Each row below holds a small network's activations on one input, seen along a few directions.
Each table varies a few parts of the input and shows all the possible inputs, shuffled.
A made-up example of a description, with smaller parts first: one of 8 places around a ring, together with either a single point or one of 9 places around a ring or (one of 2 separate values, together with one of 6 places along a line).
Shared parts are said once, and a part with two or three values counts as separate values.

Rows:
r1: [ 13  12 -14  31  11 -26  -6 -16  22  31  10   1   5]
r2: [ -9 -45  28 -34 -48  37 -10  16   0 -63  -8 -60  15]
r3: [ 23  16 -17  15  26   6  -7 -16   6  32   6   9 -14]
r4: [ 13  16 -16  -8  29   1   6  -4 -10  24  16  28 -21]
r5: [-21  25  -7  -7  14  -2   3 -13  -1  24  22  29  -4]
r6: [-11 -41  28   8 -52  32 -15   6 -14 -84 -35 -26  16]
r7: [ -9  17   5  -3  27 -30  28  17  20  35   4  11  -3]
r8: [-19  14  -1  18   5 -23   2 -13  21  31  12  22  11]
r9: [ 10  18 -23   8  13   9  -3  -4  -7  24  21  28 -21]
r10: [-18  27 -14  30 -13 -25  -1  -8  22  30   4  21  14]
r11: [-10  23   3   5  16 -30  24   2   7  31  22   7   4]
r12: [-12 -47  20 -29 -56  34 -19  19  -5 -64 -18 -49  28]
r13: [  4  24 -39  19  -2   3 -14 -14  -3  16   4  39  -9]
r14: [  9  23 -31  11  11   2 -10  -6  -1  13  17  35  -7]
r15: [-22  26 -12  -2   7  -7  -8 -14   1  21  13  37   0]
r16: [ 16  10 -16 -17  33  -4  13   7 -10  29   3  31 -27]
r17: [  0 -46  33 -51 -36  22   3  43  -8 -62 -22 -58   8]
r18: [ 30  14 -13  -3  40 -12   7   2  -5  35  -7   7 -25]
r19: [ 19   4   0  15  29 -21  11  -2  11  44   4   1   3]
r20: [-13 -44  12 -20 -71  31 -23  13  -2 -66 -29 -45  28]
r21: [ 20  19 -30  23   6  -9 -16 -32   4  22  -6  22   3]
r22: [-10 -45  43  -4 -32  43  -4  15 -22 -71 -20 -39   4]
r23: [ 10   4  -5  27  23 -17  -1 -12  15  42  11  -1   2]
r24: [-17  18   2  17   4 -22  12  -8  12  36  22  10   0]
r25: [ 34  13  -9   1  29  -6   4 -14  -3  31   4  14 -13]
r26: [ 19   6  -4   7  34 -35  18   1   6  42   1  -8 -12]
r27: [ 31  22 -22  19  12  -5 -13 -20  12  19   8  17  -6]
r28: [ -8  29  -2 -23  31 -14  15  17   2  23   9  30 -10]
r29: [ -5 -42  44 -19 -23  30  12  14 -29 -78 -19 -43   6]
r30: [  0   3 -24  40   7 -24 -10 -26  20  32  -6   7   9]
r31: [-11 -41  34  -3 -35  35  -6   4 -18 -85 -22 -34  17]
r32: [ -2 -43  47 -27 -20  21  16  26 -27 -76 -29 -43  -7]
r33: [-28  31 -26   9   0 -11 -12 -15  11  12   8  36   2]
r34: [-19  28  -6 -10  23  -8   6   9 -10  29  13  26 -11]
r35: [ -6 -45  31 -44 -41  26   0  25 -16 -60 -15 -60  15]
Q: Changing only one part turns r34 into r5. The same change can be made to r25. Which row results?
A: r3
Q: What do these inputs look like to the network?
A: one of 5 places along a line, together with either one of 2 separate values or one of 5 places around a ring
Q: Which other rows does r29 become when the choice among 2 separate values takes its other values? List them by row number.
A: r35

Rows:
r36: [-17   0  -6   2 -29  34 -35 -27 -40 -54 -39  40 -18]
r37: [  2   5  16 -46  52 -24  49  11   2  45  25  31 -30]
r38: [-23 -27  41  16 -13  -4  27 -15  27 -20  11 -42  57]
r39: [  8 -25   9  48 -31 -23  -5 -48  32   1 -42  -9  49]
r40: [ 23   3  27 -63  65 -22  44  52 -19  47   7 -32 -32]
r41: [ 23  47 -61  12  42 -55 -45 -14  39  55  19  23 -40]
r42: [-14   9 -63  37 -37  45 -50  -5 -12 -24   8  64 -21]
r43: [-19  23 -11 -29 -21  33  -5  35 -39 -77   5   8 -19]
r44: [ 26 -10  21 -41 -44  37 -13  38 -62 -70  15 -72 -43]
r45: [-27  -9 -28  64 -31   6 -22 -39  59  38  -5  14  79]
r46: [  6  12   5   6  49 -30  22 -12   2  64  16  59 -41]
r47: [ 13 -29  49  -7  -3   4  31  22  10  -5 -18 -83  57]
Q: Changing only one part turns r37 into r43. The same change can be made to r40. Which row results?
A: r44
Q: What do these inputs look like to the network?
A: one of 3 separate values, together with one of 4 places along a line
Q: Which other rows does r41 become when the choice among 3 separate values takes its other values? List them by row number.
A: r42, r45

Rows:
r48: [-34  32   1  30 -22 -26 -12   0  25  18  17  24  11]
r49: [-23  23  24 -22  11 -39  15  11   1  41   4  13 -15]
r50: [ 25   3  11 -13   4 -38  37   9   9  40  -1  -8  -1]
r51: [-16  17 -29   4 -13  16 -29  -1  19   8  18  46  -8]
r52: [ 37   8  20   4  43  -3  21 -15 -15  22  -8 -18  -1]
r53: [ -8  20 -16 -13  33   6   5  47   4  -1  31  31 -31]
r54: [ 22  35 -42  19   6  13 -35 -11   3 -19   2  10  -5]
r55: [ 19  -6 -20  -1  41  19   8  12 -39  11  -6  13 -32]
r56: [-32 -65  28 -20 -60  46 -23  -8 -11 -79 -27 -52  34]
r57: [-14 -76  47 -50 -30  33  10  27 -19 -81 -12 -57   0]
r58: [ 24   8  -6  42   8   1  -4 -39   2   9 -16  -1  22]
r59: [  0   2 -18  19 -19 -29   5 -31  20  32  -1  -1  26]
Q: What do these inputs look like to the network?
A: one of 2 separate values, together with either a single point or one of 5 places around a ring
Q: Changing only the choice among 2 separate values turns r51 into r53. The same change can be made to r58. Which row results?
A: r52
